Each row below holds a small network's activations on one record, seen along a few directions.
Each row is followed by the record's values for the fields Tafam, Laku, Vibib, Muvil, Vamid, Vizo, Riraz, Tuzi.
A field that a record lacks is written absent.
Other fields move the rows too, some of them a lot.
Random noise pushes rows far along 3 fixed directions. That doesn't count. These rows show it; they differ only by the noise:
[-138 -246   85  106  -33   -9  -48 -293  105  101  203 -124 -251 -158
  -81]
[-271  -75  102   38 -179 -240 -100 -335  -39  263  162 -391 -227 -108
   65]
[ 130  461  104    3 -258  181 -164  443 -228  277  -36   95  289  346
   21]
[-136 -266   32   15  -57 -291 -187 -567 -154  131  107 -408 -227 -112
   88]
[ -69 -160  104  137  -30  172   -5  -65  176   86  208   71 -178 -104
 -156]

[-371  231    3  198  -62 -123   76 -240   13  154  236  -87 -319  -46
 -139]	(Tafam u1; Laku l2; Vibib absent; Muvil absent; Vamid absent; Vizo absent; Riraz c5; Tuzi d2)
[ 285  264  -62  135   59   64 -146 -138 -336  -48   22  189   72  245
   -5]	(Tafam u1; Laku l1; Vibib absent; Muvil absent; Vamid absent; Vizo absent; Riraz c5; Tuzi d2)
[   2  393  -63  -75  -20 -133   35  202 -326   54 -140    1  185  107
  202]	(Tafam u3; Laku absent; Vibib g3; Muvil v1; Vamid b2; Vizo k1; Riraz c5; Tuzi d2)
[-153 -404   19 -150  113   56  290  614  476  -80  -92  -77 -111  -48
  -15]	(Tafam u3; Laku absent; Vibib g1; Muvil v5; Vamid b3; Vizo k4; Riraz c4; Tuzi d4)
[ -45  546   43  -28 -319  151 -164  223 -227  201 -154   12  145  292
    1]	(Tafam u1; Laku l2; Vibib absent; Muvil absent; Vamid absent; Vizo absent; Riraz c5; Tuzi d2)
[ 161 -294   96 -291  -49   69 -165  511  240  -95 -310   15  346   73
  158]	(Tafam u3; Laku absent; Vibib g2; Muvil v3; Vamid b2; Vizo k4; Riraz c4; Tuzi d4)
[ -36 -257   79  -93  -27  180  -57  147  300    2  -90   64 -109 -295
  -18]	(Tafam u3; Laku absent; Vibib g4; Muvil v5; Vamid b3; Vizo k4; Riraz c5; Tuzi d2)
[ 134 -154  212  -80   99  115   -9 -129  297  -83  129  224   69 -296
  -40]	(Tafam u3; Laku absent; Vibib g2; Muvil v5; Vamid b3; Vizo k4; Riraz c5; Tuzi d2)
[-402  317  -92  143  -83 -377  151   69 -115  185  138 -398  -69  163
  166]	(Tafam u1; Laku l1; Vibib absent; Muvil absent; Vamid absent; Vizo absent; Riraz c4; Tuzi d4)
[ 419  450 -146  288  152  491   23  653 -177 -213 -229  654  221  468
 -351]	(Tafam u3; Laku absent; Vibib absent; Muvil absent; Vamid absent; Vizo absent; Riraz c5; Tuzi d2)
[-275  187   88   67 -236  143   37   85  135  195   27  -44  -62  -34
  -90]	(Tafam u1; Laku l2; Vibib absent; Muvil absent; Vamid absent; Vizo absent; Riraz c1; Tuzi d3)
[-563  -75  -37  254   17 -186  388  179  326   11   71 -290 -383 -104
  -99]	(Tafam u3; Laku absent; Vibib absent; Muvil absent; Vamid absent; Vizo absent; Riraz c4; Tuzi d4)
[ 286 -259 -128  139  207   69 -181 -331 -242 -331 -222   84 -129   67
 -104]	(Tafam u3; Laku absent; Vibib absent; Muvil absent; Vamid absent; Vizo absent; Riraz c5; Tuzi d2)
[-246  320   69   85 -284 -112  -59   72 -126  173 -164 -251 -163   89
   19]	(Tafam u3; Laku absent; Vibib absent; Muvil absent; Vamid absent; Vizo absent; Riraz c5; Tuzi d2)
[ 196 -212 -146  251  398  110  -33 -382 -147 -364   70  337 -219   39
 -279]	(Tafam u2; Laku l1; Vibib absent; Muvil absent; Vamid absent; Vizo absent; Riraz c5; Tuzi d2)
[-228  125  -77  280  112   75  282  305  234  -34  227  127 -105   84
 -113]	(Tafam u1; Laku l1; Vibib absent; Muvil absent; Vamid absent; Vizo absent; Riraz c4; Tuzi d4)
[ -55  158  123 -146   25 -115  201 -251  136   77  318  144  121 -130
  -55]	(Tafam u1; Laku l2; Vibib g2; Muvil v5; Vamid b1; Vizo k4; Riraz c5; Tuzi d2)
[  21 -144  118   83  222  205  226  190  431 -124  438  370  134 -227
 -247]	(Tafam u2; Laku l2; Vibib g2; Muvil v3; Vamid b1; Vizo k1; Riraz c1; Tuzi d4)
[ 260   18 -132  -61  199  -12   75  134 -144    4 -172   17  300  281
  118]	(Tafam u1; Laku l2; Vibib g4; Muvil v3; Vamid b2; Vizo absent; Riraz c4; Tuzi d3)
[ 292  119 -154  -52  -38 -146 -313 -253 -481   26 -283 -167  228  310
  156]	(Tafam u1; Laku l1; Vibib absent; Muvil absent; Vamid absent; Vizo absent; Riraz c1; Tuzi d3)
[-143  -25    0   39  -12  115   71 -303  -39  149  -36  102 -280  -65
 -106]	(Tafam u1; Laku l2; Vibib g3; Muvil v1; Vamid b2; Vizo absent; Riraz c5; Tuzi d1)
[-127 -131  277  -41 -339  644 -112  330  573  175   13  325 -223 -176
 -283]	(Tafam u1; Laku l1; Vibib g1; Muvil v5; Vamid b2; Vizo absent; Riraz c5; Tuzi d1)
[-204  -84 -134  139  170 -109  226  184   93  -39   32  -53 -113 -112
  -86]	(Tafam u3; Laku absent; Vibib g4; Muvil v5; Vamid b2; Vizo k1; Riraz c1; Tuzi d4)
[ 232 -125   47 -180 -178  322 -466 -132 -183   83 -359  101   30   97
   24]	(Tafam u1; Laku l1; Vibib g4; Muvil v5; Vamid b2; Vizo absent; Riraz c5; Tuzi d1)
[ 142  -77   73 -298  377 -490  -14 -593 -129 -108  313 -179  261 -184
  253]	(Tafam u2; Laku l1; Vibib g2; Muvil v5; Vamid b3; Vizo k4; Riraz c5; Tuzi d2)
[-275  576  -31  203 -132 -133  227  662  -53  191   27 -122  111  335
   85]	(Tafam u2; Laku l1; Vibib absent; Muvil absent; Vamid absent; Vizo absent; Riraz c4; Tuzi d4)
[ 145  361  106 -288   89 -159  -14  265 -206   19  -42  -84  679  126
  233]	(Tafam u3; Laku absent; Vibib g2; Muvil v5; Vamid b3; Vizo k4; Riraz c1; Tuzi d4)
[-483  183  232  304 -251  464  360  277  722  193  359  248 -458 -313
 -347]	(Tafam u1; Laku l2; Vibib absent; Muvil absent; Vamid absent; Vizo absent; Riraz c5; Tuzi d2)
[  22   53   94  107  333  244  285   40  472  -38  537  549   37 -329
 -162]	(Tafam u1; Laku l2; Vibib g4; Muvil v3; Vamid b3; Vizo k1; Riraz c5; Tuzi d2)
[ 301 -588 -179   66  322  317  -69   22  122 -429 -235  259   96  124
  -54]	(Tafam u1; Laku l1; Vibib absent; Muvil absent; Vamid absent; Vizo absent; Riraz c4; Tuzi d3)
[  85  360    4  -41  343 -296  139 -128 -296 -111  231  233  314   51
   94]	(Tafam u3; Laku absent; Vibib g3; Muvil v5; Vamid b3; Vizo k4; Riraz c5; Tuzi d2)
[-398   -7  152  113  130  -13  457  111  484  -23  328  144  -12 -346
  -80]	(Tafam u3; Laku absent; Vibib g3; Muvil v5; Vamid b3; Vizo k4; Riraz c1; Tuzi d4)
[  85  -71   99  -80   33  191  235  406  332  -29  133  123  -85 -186
 -132]	(Tafam u3; Laku absent; Vibib g1; Muvil v5; Vamid b3; Vizo k4; Riraz c5; Tuzi d2)
[-172  186  133  -51 -376 -116 -191   22 -197  338  -19 -163  110  168
   53]	(Tafam u1; Laku l1; Vibib g1; Muvil v3; Vamid b1; Vizo absent; Riraz c1; Tuzi d1)
[-157    9  112   24  159  200  225  128  528   -7  271  340   -4 -352
 -122]	(Tafam u2; Laku l1; Vibib g4; Muvil v3; Vamid b3; Vizo k1; Riraz c5; Tuzi d2)
[-144  132   80 -150 -528   52 -362   -5 -232  309 -360 -200 -111  165
  132]	(Tafam u1; Laku l1; Vibib g1; Muvil v5; Vamid b2; Vizo absent; Riraz c5; Tuzi d1)
[ 220 -539  151 -149  -98   54 -369 -582   86  -42  -94 -149   23 -183
   40]	(Tafam u1; Laku l1; Vibib g2; Muvil v3; Vamid b1; Vizo absent; Riraz c1; Tuzi d1)
[-122  232  -74   48  -79 -252   19 -195 -243  109 -120 -262 -152  180
  -24]	(Tafam u2; Laku l1; Vibib absent; Muvil absent; Vamid absent; Vizo absent; Riraz c5; Tuzi d2)
[ -49  -38  -48   -2  -55 -231  -50  109 -132  106  -23 -350   56  176
  252]	(Tafam u1; Laku l1; Vibib g1; Muvil v5; Vamid b2; Vizo absent; Riraz c4; Tuzi d3)
[ -70 -631  -78 -110  -34  -14 -194 -159  139 -121 -262 -337 -122  -53
  119]	(Tafam u1; Laku l1; Vibib g1; Muvil v5; Vamid b2; Vizo absent; Riraz c4; Tuzi d3)
[-147  174  206 -114  263 -294  242  -62  210   29  475  -16  159 -270
   98]	(Tafam u3; Laku absent; Vibib g2; Muvil v5; Vamid b3; Vizo k4; Riraz c5; Tuzi d2)
[  87   65  156 -249  295  -95  254   43  218  -61  234  123  274 -131
   -3]	(Tafam u3; Laku absent; Vibib g2; Muvil v5; Vamid b3; Vizo k4; Riraz c5; Tuzi d2)
[ 160  -76  -77 -108 -252   47 -227  -56 -153   26 -203  -31   -6  -10
  182]	(Tafam u1; Laku l1; Vibib g1; Muvil v5; Vamid b3; Vizo k4; Riraz c5; Tuzi d2)

Here are new rows. What are their fields?
[-513  265   89  337 -135 -202  257  -33  151  204  255 -216 -483 -144
 -136]	(Tafam u3; Laku absent; Vibib absent; Muvil absent; Vamid absent; Vizo absent; Riraz c5; Tuzi d2)
[ -65  -42   13  150    9  101  -59  -97  -23 -106 -117   68 -226    0
 -180]	(Tafam u3; Laku absent; Vibib absent; Muvil absent; Vamid absent; Vizo absent; Riraz c5; Tuzi d2)
[  78 -274 -264  248  290  111  146    5  149 -300  -10  138 -136   76
 -147]	(Tafam u1; Laku l1; Vibib absent; Muvil absent; Vamid absent; Vizo absent; Riraz c4; Tuzi d4)
[-649   81   -8  297 -122 -300  245 -307  285  191  202 -346 -628 -250
 -184]	(Tafam u2; Laku l1; Vibib absent; Muvil absent; Vamid absent; Vizo absent; Riraz c5; Tuzi d2)
[-118  168  -40  242  -21  287  138   52  222   18  144  262 -234  -10
 -325]	(Tafam u1; Laku l2; Vibib absent; Muvil absent; Vamid absent; Vizo absent; Riraz c5; Tuzi d2)
[  88  -27  -87  154  157   15  -72 -428 -206 -129  132   99 -156   37
 -120]	(Tafam u1; Laku l2; Vibib absent; Muvil absent; Vamid absent; Vizo absent; Riraz c5; Tuzi d2)
[  47  234 -121  221  -16  -51   98   67 -144   -1 -147  -47 -175  180
 -149]	(Tafam u3; Laku absent; Vibib absent; Muvil absent; Vamid absent; Vizo absent; Riraz c5; Tuzi d2)
[  -8 -277   50 -304 -116 -128  -87  488  108  -36 -318 -392  119   54
  355]	(Tafam u3; Laku absent; Vibib g1; Muvil v5; Vamid b3; Vizo k4; Riraz c4; Tuzi d4)
[ 286 -123 -314   69  367 -176 -149 -223 -463 -323 -147    1  196  352
   92]	(Tafam u1; Laku l1; Vibib absent; Muvil absent; Vamid absent; Vizo absent; Riraz c4; Tuzi d4)
[-197  404   77   22 -301   79  -96   67  -36  220  -48  -43  -41  128
  -21]	(Tafam u1; Laku l1; Vibib absent; Muvil absent; Vamid absent; Vizo absent; Riraz c5; Tuzi d2)
[-181  -30   21  163  -31   37   -5 -137   28  -71  -91  -33 -293  -54
 -164]	(Tafam u3; Laku absent; Vibib absent; Muvil absent; Vamid absent; Vizo absent; Riraz c5; Tuzi d2)
[ -32  589  -42   69 -223   25   35  230 -125  252  -54   -1   30  303
  -70]	(Tafam u1; Laku l1; Vibib absent; Muvil absent; Vamid absent; Vizo absent; Riraz c5; Tuzi d2)
[-390  121  100   26   16 -392  323 -152  113   87  231 -284   38 -259
  178]	(Tafam u3; Laku absent; Vibib g3; Muvil v5; Vamid b3; Vizo k4; Riraz c1; Tuzi d4)
[ 139  -10  -99  121   65   74 -151 -124 -256 -203 -271   59  -68  153
 -120]	(Tafam u3; Laku absent; Vibib absent; Muvil absent; Vamid absent; Vizo absent; Riraz c5; Tuzi d2)
[ -95   27  -15  175   61   73  190  -12   68  -46  -33   72 -273   29
 -274]	(Tafam u3; Laku absent; Vibib absent; Muvil absent; Vamid absent; Vizo absent; Riraz c5; Tuzi d2)
[  27   66   68 -295  -92 -189   16  187  -55  113  -66 -266   86   -6
  141]	(Tafam u3; Laku absent; Vibib g1; Muvil v5; Vamid b3; Vizo k4; Riraz c5; Tuzi d2)
[  31   54   38 -154 -103  151 -135  376   67   65 -227   72  119  -41
   52]	(Tafam u3; Laku absent; Vibib g4; Muvil v5; Vamid b3; Vizo k4; Riraz c5; Tuzi d2)
[  52   41 -219  212  117 -113   93   69  -64  -94  -21 -112  -11  195
   78]	(Tafam u1; Laku l1; Vibib absent; Muvil absent; Vamid absent; Vizo absent; Riraz c4; Tuzi d4)
[ -84  240  -27  -87   88 -345  213   28   -3  139   54 -174   68  -79
  116]	(Tafam u3; Laku absent; Vibib g4; Muvil v3; Vamid b3; Vizo k1; Riraz c5; Tuzi d2)
[ -61  443   -5  152  -59   29   13  -18 -218  108  147   77  -20  179
  -79]	(Tafam u1; Laku l2; Vibib absent; Muvil absent; Vamid absent; Vizo absent; Riraz c5; Tuzi d2)
[ -53  286  -16  120  -25 -111  -66 -222 -220   89  115  -33  -82  129
   -9]	(Tafam u1; Laku l1; Vibib absent; Muvil absent; Vamid absent; Vizo absent; Riraz c5; Tuzi d2)
